A small network was shown many inputs. Here are its activations along a few directions, one row for each input.
Each table varies a few parts of the input and shows all the possible inputs, shuffled.
Descriptions start from the smaller parts, as in this example, which fits no table here: one of 4 places along a line, together with either a single point or one of 9 places along a line or (one of 2 separate values, together with one of 5 places around a ring).
Shared parts are said once, and a part with two or three values counts as separate values.

Other details of the inputs vary at random and push rows far along three fixed directions, the same in every table; ignore that.

A family of inputs:
R1: [ 56  66 -19 -29  16 -63  -8  11   5  -9   8  16  34]
R2: [-14 -14 -15  -3  -3  14 -15 -40   5  29  13  -9  10]
R3: [-75 -49  39   8  16  72 -32 -20  19  19 -36   7 -12]
R4: [-43 -18  41  -9  31  60 -40  -7  17  -4 -36   1   4]
R5: [-21 -18 -28   6   3   7  11 -23   7  14  21 -17   1]
R6: [  3 -13 -43  20  -2  -5  22 -21   5   7  32 -33   7]
R7: [-21   2  29 -13  31  30 -31   7   6 -12 -26   5   5]
R8: [ 44  48   6 -16 -15  -3 -13 -16   3  41 -19  12  35]
R9: [ 18  -2  -4  13 -36 -11 -19 -13 -11  29  13   2   8]
R10: [-26 -31  30   8 -48  73 -39 -48  -8  79 -32  -4  19]
R11: [ 17 -10 -35  31 -26 -12  15 -14  -9  12  33  -8  -8]
R12: [ 18  -4 -34  25 -22   6  -8 -21  -5  27  22 -13   8]
R13: [ -4  22  43 -39  31 -21 -18  35   1 -31 -25  23  -4]
R14: [ 59  73  -7 -33   8 -94  -4  15   2   1  -2  42  19]
R15: [ -9 -29 -36  13 -14  -5  17 -17 -16   5  33 -32 -10]
R16: [ -58   -3  107  -38   58   31   49   99    2 -117  -75   35  -62]
R17: [-10 -34 -23  13 -52  45  -3 -48 -22  60   9 -56  18]
R18: [-21   6  25 -15  21  13 -22 -11  19   3 -25  30   1]
R19: [ -5 -14  22   6 -24  37 -63 -19  -3  49 -20  -1  19]
R20: [-43 -40  17   4 -12  51 -47 -39  -2  47 -21   5   1]
R21: [ 79  85 -18 -21   8 -86  -2  12   9   2  11  52  32]
R22: [-17 -45 -26  14 -32  -2  78  12 -35 -29  29 -59 -37]
R23: [ -9 -46 -37  50 -20  -7  70  20 -10 -45  46 -31 -45]
R24: [ 27  14 -43  25  -8 -28  29 -19  10  15  35   1   5]
R25: [ 34  45 -13 -35  17 -58  -7   8   1  -5   6  21  20]
R26: [ 51  51  -7 -15   0 -28 -37  -4  10  25  -1  30  37]
R27: [ -6 -42 -28  23 -12 -35  72  45 -26 -67  38 -22 -51]
R28: [-25   7  63 -10  56  37  -5  48  25 -65 -47  31 -22]
R29: [ -1  27  22  -6  37  18 -18   5  30  -3 -23  27  11]
R30: [  2 -33 -27  24  -8 -35  68  62 -31 -75  40 -53 -43]
Each input here is: one of 5 places around a ring, together with either a single point or one of 5 places along a line.
- Changing only the place on the ring of 5 turns R4 into R23. The same change can be made to R6. Which row results? => R24
- Change only the place on the line of 5 in R18. List by row number the other rows that result. => R3, R14, R20, R27
- A walk changes only the place on the line of 5. It starts at R29 and steps to R28. List the rest of the walk in order. => R12, R26, R19
- Which other rows agree with R13 in the place on the ring of 5? List them by row number. => R2, R5, R15, R22, R25
- Change only the place on the ring of 5 in R22. List by row number the other rows that result. => R8, R10, R16, R17

A family of inputs:
R31: [  6 -16 -14  22 -16  -8   6   8  -9  -9  22  -9 -10]
R32: [  7  -5 -15  -5 -12 -11  25   6 -18  -8  13 -21  -3]
R33: [  3  -6 -12   8 -16   2  32   3  -9  -5  12 -21  -7]
R34: [  4 -14 -16   7 -14 -15   8   8 -17  -8  16 -17  -6]
R35: [-54 -48  46   3 -16  84 -30 -18  -7  31 -39 -13  -2]
R36: [ -1   4 -24   9  10 -10  39  -6   6  -9  20  -8 -10]
R37: [-51 -45  49  -1 -22  77 -31 -16  -9  35 -42 -10  -5]
R38: [ 12 -10  -6  12 -31 -11  22   8 -15  -3   9  -9 -14]
R39: [  7 -11 -20  23  -5  -9   9   9  -7 -10  22  -7 -11]
R40: [ 12  -6 -12  18 -19  -5  22   4  -7  -9  16  -9  -9]
R41: [ 60  40 -63 -14 -43 -38 -29 -75  -4  95  33 -12  60]
R42: [  8  -4 -11  -8 -17 -19  27  10 -21  -7   9 -21 -10]
R43: [  7  -6 -22   8   2 -21  12   6  -6 -18  21 -17  -8]
R44: [-11 -16 -27   2   4  -3  25 -15   3  -3  23 -19  -4]
R45: [ 14  41  -6 -24  12  -7 -77 -64  27  74 -10  35  55]
R46: [  5  -3 -15  11  -6  -1  31  -3  -4  -4  11 -22  -9]
R47: [  4  -8 -17   7  -7 -16  10  10 -11 -16  20 -18  -8]
R48: [  0  27  29 -10  43 -13 -14  33  24 -38 -22  39  -4]
R49: [ 48  66  -4 -22   1 -15 -57 -47  21  68 -18  43  56]
R50: [ -6  33  32 -24  42   2   9  25  23 -27 -30  23  -1]
R51: [-36 -34  48   6 -10  61 -33  -4  -1  14 -37   7  -3]
R52: [  9 -18  -7  16 -28 -16   8  13 -18  -3  17  -7 -15]
R53: [  1 -12 -19  24  -7   1  20  -2   6  -5  15 -10 -10]
R54: [-46 -52  43  14 -12  63 -47  -2  -6  15 -29   4  -5]
R55: [ 12  49  23 -20  62 -36   0  40  26 -55 -18  58  -6]
R56: [  2 -16 -12   5 -22 -17   7   9 -22  -3  15 -19 -11]
R57: [-24  -4  29 -20  24  31 -15   5   5  -7 -25   1   2]
R58: [ -8 -19 -23  14   2 -11  10   1   1 -11  23 -19  -6]
R59: [ 16  59  22 -24  57 -28  10  32  29 -45 -24  55  -3]
R60: [  0  34  24 -34  44 -10   0  21  21 -28 -21  21   6]
- Changing only one part turns R37 into R46. The same change can be made to R52. Which row results? => R39
- What is each input in this table made of? => one of 5 places around a ring, together with one of 6 places along a line
- A walk changes only the place on the line of 6. It starts at R42 and steps to R32. List the rest of the walk in order. => R41, R57, R60, R44
- Change only the place on the ring of 5 in R40. List by row number the other rows that result. => R31, R33, R41, R47
